Each row below holds a small network's activations on one input, seen along a few directions.
Each table varies a few parts of the input and shows all the possible inputs, shuffled.
A made-up example of a description, with smaller parts first: one of 8 places around a ring, together with either a single point or one of 11 places around a ring or (one of 3 separate values, together with one of 6 places along a line).
Shared parts are said once, and a part with two or three values counts as separate values.

Other details of the inputs vary at random and push rows far along two fixed directions, the same in every table; ignore that.

Rows:
row 1: [ -4 -16  -9  -4   0   9 -20   3   6   4  35]
row 2: [ -1  15  -1  25  -6 -10 -59  -6 -10   0  19]
row 3: [-11  11   5  -2   1 -11 -33  16   8   8  -2]
row 4: [ 26  11  39   8   0  34 -27   3 -16 -11   0]
row 5: [-33  26 -48  -9  11 -25  12  -5  48  20  25]
row 6: [-20  31 -42  12  -6 -18  18  -9  56 -14  34]
row 7: [-26  34 -49  13  -2 -19  17  -3  80   5  33]
row 8: [ -1 -14 -10   3 -10   9  61 -11   8 -10 -16]
row 9: [-20 -21 -14  -7   3 -15  36  -6 -13 -28 -19]
row 10: [-11 -30   0 -13  12 -19  62   6 -12 -15 -42]
row 11: [-23  -2 -48   4   9 -19  32 -15  14  11  11]
row 12: [ 15  -8  49 -32   0  24  14  14 -48   4 -43]
row 13: [ -1  11  -3  17  -1  -6 -38  -8 -19   2  17]
row 14: [  9 -25   6  -6  15  14  79  -3   3 -11 -34]
row 15: [ 31  -1  -7  10  -4 -17 -54   8  31  12  29]
row 16: [ 38 -11  58   8   2  35   5   5 -35   5 -29]
row 17: [ -8  19 -10   7 -10   3 -49 -14   1  19  32]
row 18: [ 16  17  -4  35 -24   5 -38  -4  18  13  24]
row 19: [ -4 -38   4 -43  24   8  85  21 -11 -15 -25]
row 20: [ -3  21   5  11   3 -11 -41   4 -10  -8   9]
row 21: [-28  15 -38  -3  18 -27  27  -6  16 -14  14]
row 22: [-12  -2   2  -2 -14   4 -30  -8  -7   1   4]
row 23: [ -8  -4   4   5  -3 -14 -24   7   8  14  -6]
row 24: [ 3 18 10  7  5 15 -7 -8 13 -8 14]
row 25: [-15 -29   2 -27   5  -5  63   1  -9  -4 -44]
row 26: [-17 -33 -10 -12   1  -7  50  -4 -13 -14 -36]
row 27: [  7 -31 -47 -10   4 -23  41  -7  32 -19   5]
row 28: [ 35  -3  11 -13   2  -9 -24  18   8  -8   6]
row 29: [-17 -34 -10 -21   0   4  60  -6 -17 -12 -41]
row 30: [-41  10 -57  -4  -6 -15   5 -22  41   6  28]
row 31: [-41  14 -45 -22   4 -15  26 -13  36  -3  13]
row 32: [  3   3   9  -5   2  13 -55  15   7  10  42]
row 33: [-21 -21  -5 -40  13  -4  81  11  -8 -17 -49]
row 34: [ 16  23  21  16   6  17 -28   5  14   9  12]
row 35: [ 15   1  21   1   4   3  -7   5 -28  22 -11]
row 36: [-16   5 -46  11  -2 -24  65  -8  56   0   9]
row 37: [ 21 -10  46  -9  -5  22  -5  -3 -71  -2 -19]
row 38: [  0  34  -4   8   5  -8 -48  10   6  27  24]
row 39: [-25 -30  -8 -20   0  -9  53  -8 -16 -26 -29]
row 40: [ 21  10  29  20   1  -3 -49   9 -26  24   1]
row 41: [ 13  13   5  28  -6  24 -48 -10  12   1  27]
row 42: [ -2  16 -23  32  -3 -15 -52  -6   6  21  29]
row 43: [-11  19   8  -3 -11   2 -63   1   4   8  15]
row 44: [-19   6 -18 -20  16 -11  44  -8  -7 -10  -1]
row 45: [  5 -11 -12  11  -3  11 -52   8  14  23  38]
row 46: [  1  19  -5  28  -5  13 -38 -17  24   4  37]
row 47: [-33  -4 -54  -6  -3 -15  29 -20  34  11   6]
row 48: [  9  20  19  11   6  -9 -41  17 -14   5  -4]
row 49: [-20 -23   0 -29  12 -15  71   3 -21 -40 -41]
row 50: [  3  -1  -2  21  -3  -9 -27  -3 -15   4  -3]
row 51: [  7   9   7  21   2 -16 -38   5  -4  15   0]
row 52: [ 11 -20  12  -5   6   9 -16  17   3  21  15]
row 53: [ 33   0  28  29  -7  35 -45  -3 -10  10   3]
row 54: [ 48  -7  75  -6   5  46   4  19 -50 -10 -41]
row 55: [-43  29 -60  -7   8 -26   4 -19  53  10  40]
row 56: [  0  18  10  10   1 -13 -53  20   2   7   2]
row 57: [-33  10 -49  -2   2 -24   9 -12  53  26  18]
row 58: [ 16 -33 -17 -22   2 -11  40  -5   1 -35  -3]
row 59: [ 39  -6  25 -14  -3   3 -37  13 -14 -21   8]
row 60: [ 23 -17  47 -20  -1  19  19   4 -55  16 -38]
row 61: [ 38   2  56  -7 -10  23  26  19 -37 -13 -34]
row 62: [ 28  -3  31  24  -7  32 -26  -6 -18   8  -1]
row 63: [ -5  -2   6 -16  -3  12  68  -4   1 -30 -19]
row 64: [ 24 -27  48   2  -9  15 -15  11 -65  -9 -44]
row 65: [-25  22 -42   3  20 -32  18   2  29   4  13]
row 66: [ -4  -6  -7   2  -3  -1  57  -4  26  -1 -10]
row 67: [ 36 -14  69  -1 -23  46   4   1 -60 -17 -30]
row 68: [ 19  -1  22   7 -19  16  13  -6 -19 -16  -4]
row 69: [  1  10  32  -2  -8   4 -63  10 -21  -1   0]
row 70: [ -4  15 -18  14  -9   0 -46 -13   8  31  26]
Description of these inputs: one of 5 places around a ring, together with either one of 2 separate values or one of 4 places along a line or one of 8 places around a ring.
The inputs of row 30 and row 31 match in every part but the place on the ring of 5. If row 41 is changed in the same way as row 30 into row 31, which row does it become?
> row 4
Change only the choice among 2 separate values in row 32. List by row number the other rows that result.
> row 59
Change only the place on the ring of 8 in row 69. List by row number the other rows that result.
> row 20, row 21, row 31, row 43, row 44, row 49, row 55

Rows:
row 71: [  2  17  17   7  -9  16 -79  -2  -3  39  21]
row 72: [-44  18 -45 -13  11 -27   8   7  34  -1  -2]
row 73: [-11   3 -22   3  -9   2 -11 -13   3  27  19]
row 74: [-21  24  -9  36  -8 -22 -71  -1  -1  10  36]
row 75: [-11 -26  39 -43   4   7  65  12 -45  -4 -51]
row 76: [-54   9 -62 -21  10 -44  55  -9  27 -20  -4]
row 77: [ 53 -27  37   9  -5  -8 -86  35  -8  19  -1]
row 78: [ 33 -10  48  -1   9  26  41   3 -25  -9 -38]
row 79: [-20  32 -39  39 -11 -25 -72 -28  26  20  40]
row 80: [-12 -19 -47 -45  29 -32  47   0  28 -30  22]
row 81: [ 41   4  54  -6  16  27  40  14 -41  -5 -45]
row 82: [-20   0 -51  18  -2   0  36 -20  76 -19  30]
row 83: [ 54  16  66  17 -25  42 -58  14 -35   4   2]
row 84: [ 20 -27  37 -11  -4  31  72   2 -23 -37 -31]
row 85: [-11 -14 -23  12  -6   7  13 -15 -12   7   2]
What do these inputs look like to the network?
> either one of 2 separate values or one of 5 places along a line or one of 8 places around a ring
Start at row 82 and move only the place on the line of 5, one step at a time. The first step leads to row 84. Which rows follow, in order?
> row 83, row 78, row 81

Rows:
row 86: [ 12   7 -24  16  -3  -3  -3  -7  58   4  37]
row 87: [ -9 -11   4 -18   0   2  22   1 -13  -3 -17]
row 88: [  4  -4   8  -6   9   0  11   5 -19   0  -9]
row 89: [ -2  11   2   9  -4  -9 -37   6   6  16   4]
row 90: [  7  -2  29 -18   2   6  10   7 -36  -8 -26]
row 91: [ -9  -4 -20   7   2  17  82 -31  10 -16 -19]
row 92: [ 14  29  28  14 -12   7 -95   8 -15  15  23]
row 93: [ 10   6  25  -2  -8  12 -46   8 -19  17   0]
row 94: [-18  25 -18  33 -13  10  25 -22  29   3  19]
row 95: [ 13  -2  37  -7 -11  18 -39   7 -37   4 -11]
row 96: [-21  -3 -27 -15  16 -17  53  -2  11  -5  -8]
row 97: [-19 -17 -28 -19  19 -15  76  -6   2 -20 -16]
row 98: [-14  21 -25  20  -9 -10 -73  -6  31  17  46]
row 99: [ 50 -17  40  -7 -12  29  21  11 -29 -13 -17]
row 100: [ -1   7  -9  15   0 -11 -33   3  11  17  13]
row 101: [ 17 -22  35 -11  -4  20  -4   4 -48  -8 -20]
row 102: [  9  -8  25 -14   2   7   9   3 -38 -17 -20]
row 103: [-14 -21 -18 -14   8  -5  46  -5  -2  -7  -9]
row 104: [-26 -13 -27 -17   7 -21  61  -5  11 -19 -21]
row 105: [-12  18 -34  25  -2 -23 -52  -4  38  18  36]
row 106: [ 31   8  28  11  -2  28 -21  16  18  -5  14]
row 107: [-27   6 -49   6   6 -21  -3  -8  43  16  31]
row 108: [ 19 -17  39  -9   0  11   8  12 -45   1 -37]
row 109: [-35  -2 -45 -11   8 -30  50  -7  34  -8  -6]
row 110: [  1   6  14  -9   4   0  -3   7 -15   4  -9]
row 111: [ -7   9 -12  13  -6 -13 -38  -2  12   3  15]
row 112: [ 20 -14  38 -12   2  14   5   6 -52 -16 -25]
row 113: [34 -2 28  9 -2 24 -8  8 17 -2  8]
row 114: [ -3   1   0  -1  -1   2 -20   2  -1  16   6]
row 115: [-24   5 -46  11   3 -28  -3  -9  38  -1  21]
What do these inputs look like to the network?
> either one of 2 separate values or one of 4 places along a line or (one of 3 separate values, together with one of 8 places around a ring)
Change only the place on the ring of 8 in row 90. List by row number the other rows that result.
> row 88, row 92, row 96, row 97, row 102, row 110, row 112
Change only the choice among 3 separate values in row 114. List by row number the other rows that result.
> row 96, row 108

Rows:
row 116: [  6  -2  30  -8  -6   3 -15   6 -34 -13 -32]
row 117: [ -2  -4 -47  10   8 -25 -14   0  56  11  41]
row 118: [  2   9  22  -3 -13  21 -54   6 -17  18   0]
row 119: [ 12 -13  15   0  -5   1   0  -4 -46  -7 -13]
row 120: [-10 -16 -11 -25   4 -14  -3  12   7  -6  -3]
row 121: [ 17  13   8  11   2  22 -20   1   1  15  18]
row 122: [ -6  22  14   3   1  -5 -29  13  -6   8   2]
row 123: [ 10  18  11   4  -3  24 -22   3   8   9  16]
row 124: [-15   9 -48  21 -13 -17  -6 -17  50  -3  33]
row 125: [  9  -1   2  13 -14  21 -24  -4  10  18   8]
row 126: [-37   6 -44  13  -5 -16 -23 -19  35   8  32]
row 127: [ 32  14  25  17  -9  16 -40   1 -21  -2  17]
row 128: [  9 -35   8 -32   5   2  52  12   0 -25 -25]
row 129: [ 11 -14  19  -3   1  20  -5   2 -43  16 -18]
row 130: [ 1 -2  5 14 -8 -1  5  5 12  4 -6]
row 131: [ -4 -43  -4 -33   7 -10  48   9 -21 -16 -32]
row 132: [ 21  14  36   6 -17  18 -47   6   2  19   2]
row 133: [  7  -5  27 -12 -15   8 -13   1 -40 -15 -17]
row 134: [ 30 -30  28 -10  -5  11  -8  14 -16  -5 -13]
row 135: [-29   1 -31  -8  21 -28  63   1  12  -6  -8]
row 136: [ 28   3  30   8   7  11   1   5 -25 -13 -17]
row 137: [-12  29 -39  14  -4 -14 -11 -10  49  -8  44]
row 138: [ 29   3  38  -1   3  20   3   5 -23  11 -12]
row 139: [ -9  -5  13 -31  11  -1  54   2 -19  -4 -32]
row 140: [ 22  22  33   3  -6  17 -34   6   0  15   8]
row 141: [ 24  21  30  13  -3  13 -38   7  -8  -9  -1]
row 142: [-28  28 -44   4  -1 -26 -17  -9  33  -5  38]
row 143: [ 26 -11  27   3  -2  14  13  -1 -19  14 -19]
row 144: [ -6 -11  -1 -16  21 -12  58  -2 -28 -24 -34]
row 145: [ 18  -1  39  -4  -3  31   0  -1 -25 -15  -3]
row 146: [-17  12 -46  25  -3 -23  -6 -13  57  -2  18]
row 147: [ 21  -3  20  22  -9  21 -37  -7 -14   8  16]
row 148: [ -8  -2 -10   0   5 -12  10  -6  -1  21  -6]
row 149: [ 14   6  34  11 -18  29 -50  -2  -9  -1  12]
row 150: [ 24  11  31  11 -25  18 -49   2 -13  -6   8]
row 151: [-12  10  12   1  -8  -5 -25  11  -2   7  -7]
row 152: [ 10 -25   1  -7   5  20  58  -5 -16  -1 -23]
row 153: [ -6 -22  -6 -10  14 -15  57  -5 -28 -18 -40]
row 154: [-38  15 -36   4  -5 -13 -28 -14  39   3  34]
row 155: [  7 -10  11  -8  14   2  72   7 -10 -15 -27]
row 156: [-1  7  9  5 -8  2  2 10 17 -1 -5]
row 157: [ -5  -8   5 -22  16  -4  56  -1 -23   2 -27]
row 158: [-35  11 -40  16  -3 -30  -9  -2  40  15  15]
row 159: [ 27   5  35  16 -18  18 -49   2  -6  25  -1]
row 160: [-26  22 -46   8  12 -12 -13  -8  34  22  36]
row 161: [-17  -2 -28  -5   4 -13  51  -6  34 -25 -16]
row 162: [ -7 -10  -9 -27  14 -14   8  14   2  -9   2]
row 163: [ 22  23  40  14  -7  16 -43  19  -7   7   5]
row 164: [ -3 -19 -31 -18  23 -17  59   4  31 -15   8]
row 165: [ 12  24  31   7  -1   3 -62   9 -25  -1  -4]
row 166: [-26  15 -39  22   4 -31 -16  -1  33  22  24]
row 167: [-21  23 -47  11   5 -29 -14 -12  26   1  39]
row 168: [  4  -4   5  17 -14  16 -26 -11   6   2  14]
row 169: [ -1 -12 -13 -19  19 -16   4  12  -1  -2   6]
row 170: [ 12 -29   7 -35  16   2  66  14  -5 -29 -21]
row 171: [-33 -16 -41 -10  10 -29  63 -12  14 -21 -27]
row 172: [ -9  10 -30  26   2 -19   4  -1  42  13  19]
row 173: [-38  -6 -31 -26   7 -20  63  -8  24  -3 -19]
row 174: [ 30  -8  28  14  -1  11  -4   2 -27  -7 -23]
row 175: [ -9 -18   5 -18  17   7  52  -8 -34 -18 -17]
row 176: [-36  24 -37   4   6 -14 -19 -13  36   1  41]
row 177: [ -3  -2  -3   6 -16  -6 -24  -6 -16  -3   3]
row 178: [  5 -15  23  -7  -9  22  -8   2 -37  12 -23]
row 179: [ 21 -14  17  -1   2  -3 -55  16 -24  16   6]
row 180: [  0 -19   9 -21  -4  24  56  -1  -7 -13 -27]
row 181: [ 16   1  -7  19 -10   0 -12  -7   0  -2  16]
row 182: [  9   3  29   6 -14   6 -51   2 -21  28  -8]
row 183: [-31   8 -47  18   4 -20 -18 -19  31  13  38]
row 184: [-12  10  -3 -12   5  10   1   2  -6   6   2]
row 185: [  4 -17   7 -10  13  16  62  -9 -16 -23 -12]
What do these inputs look like to the network?
> one of 2 separate values, together with one of 5 places around a ring, together with either a single point or one of 6 places around a ring
The inputs of row 126 and row 175 match in every part but the place on the ring of 5. If row 168 is changed in the same way as row 126 into row 175, which row does it become?
> row 185
The inputs of row 152 and row 121 match in every part but the place on the ring of 5. If row 174 is changed in the same way as row 152 into row 121, which row does it become?
> row 136
Change only the place on the ring of 6 in row 141. List by row number the other rows that result.
> row 123, row 137, row 140, row 145, row 163
List by row number the other rows that have the place on the ring of 5 and the choice among 2 separate values in common with row 182.
> row 126, row 131, row 158, row 171, row 177, row 178
